Each row below holds a small network's activations on one input, seen along a few directions.
In each table, some parts of the input vary, and every possible input appears once, in random order.
Descriptions start from the smaller parts, as in this example, which fits no table here: one of 4 places along a line, together with either a single point or (one of 2 separate values, together with one of 5 places around a ring) or one of 11 places around a ring.
Shared parts are said once, and a part with two or three values counts as separate values.
In the rows, zero is written as 128.

Other details of the inputs shift rows strongly along three fixed directions, in all tables alike. That doesn't count.

A family of inputs:
row 1: [127 129  94 176 143 149  97  91 135 121  96]
row 2: [140 122 106 119 129 135 158 148 142 144 122]
row 3: [142 123 126 159 113 150 106 136 102 132 153]
row 4: [137 123 122 162 103 137 104 131 111 137 162]
row 5: [148 131 132 112 123 133 131 137 100 130 163]
row 6: [ 81 158 121 183 131 144 123 104 141 112  33]
row 7: [102 157 117  80 194  95 151 127 170 118 113]
row 8: [ 63 153 163 219 106 139  84 105 135  90  56]
row 9: [169 126 132 150  92 150 149 163 134 148  93]
row 10: [163 158 173  75  77 134 157 200 128 139 138]
row 11: [167 132 107 102 137 136 140 124 134 150 137]
row 12: [154  57  72 136 118 166 121 113  83 144 236]
row 13: [120  76  38 150 156 160 126  64 113 146 178]
row 14: [127 112 109 179 144 146 105  91 128 115  93]
row 15: [ 76 168 145 220 113 136  73  89 115  93  58]
row 16: [ 56 102 147  39 222  27 116  74 151 106 133]
row 17: [161 162 180 114  62 148 138 205 131 143 115]
row 18: [100 106 148  71 171  54 110 116 154 127 123]
row 19: [168 111 112 142 118 150 132 116 120 135 115]
row 20: [166 164 175  93  78 111 152 202 146 150 139]
row 21: [ 84 154 160  72 169  75 153 125 142 106 155]
row 22: [181 154 164 112  88 138 169 183 140 148  72]
row 23: [ 96 140 149  64 187 101 144 126 127  95 160]
row 24: [143  55  80 142  97 158 133 102  89 143 231]
Each input here is: one of 2 separate values, together with either a single point or one of 5 places around a ring or one of 6 places around a ring.
Changing only the choice among 2 separate values turns row 1 into row 11. The same change can be made to row 2. Which row results?
Answer: row 6
Which other rows does row 5 become when the place on the ring of 6 takes its other values? List them by row number.
Answer: row 10, row 15, row 21, row 23, row 24
Which other rows does row 22 become when the choice among 2 separate values takes its other values? List them by row number.
Answer: row 9
Which other rows does row 4 become when the choice among 2 separate values takes its other values? List them by row number.
Answer: row 15

A family of inputs:
row 25: [ 73 120 124 158 139 147 102  84  92  82 136]
row 26: [ 64  58 111 138 175 127 144  97 128  97 180]
row 27: [118 190 144  80 137 119 155 173 170 134  94]
row 28: [ 75 161 140 155 186 124 136  89 139  86  74]
row 29: [148 202 178  96 144 129 142 173 167 109  69]
row 30: [100 132 125 169 165 117 100  75 133  99  67]
row 31: [131 167 141  72 131  93 137 165 172 144  83]
row 32: [ 62 119 120 164 132 130 112  71 109  92 154]
row 33: [142 105 101 192 105 147 105  92 110 134  87]
row 34: [192 146 143 114  99 135 118 164 147 144  91]
row 35: [166 130 129  94 121 123 143 179 115 146 218]
row 36: [162 133 100 148  72 173 145 163 125 164 122]
row 37: [ 77 101 113 138 164  86 101  71 131 120 179]
row 38: [ 87 170 141 153 189 131 115  94 149  80  70]
row 39: [159 177 175  90 139  97 133 163 161 121  59]
row 40: [164 107  87 173  58 160 109 139 121 169  97]
row 41: [177 110 108 143  68 144 134 152 121 172 106]
row 42: [166 143 149  93 112 105 159 164 140 150  92]
row 43: [ 85  30 113  87 188  95 144  91 135 123 204]
row 44: [126 130 142  74 167 119 140 147 107 114 198]
row 45: [115 123 124  75 156  92 161 138 133 125 234]
row 46: [ 88 128  98 191 135 159 122  91 125 118  93]
row 47: [148 118  97 196  87 180 135 121 105 146 112]
row 48: [176  83 126  80  83 137 129 143  86 157 195]
row 49: [147  80 128  46 118  95 154 123 114 157 235]
row 50: [168 117 122 187  64 148  75 146 105 161 141]
row 51: [119 198 180  99 170 110 161 151 157  98  68]
row 52: [150 108 126 180  80 162  70 126  86 142 125]
Changing only one part turns row 47 into row 42. The same change can be made to row 29. Which row results?
Answer: row 34
What is each input in this table made of?
Answer: one of 2 separate values, together with either a single point or one of 5 places around a ring or one of 8 places along a line
Which other rows does row 48 become when the choice among 2 separate values takes its other values? List them by row number.
Answer: row 25
Which other rows does row 32 become when the choice among 2 separate values takes its other values? List them by row number.
Answer: row 49
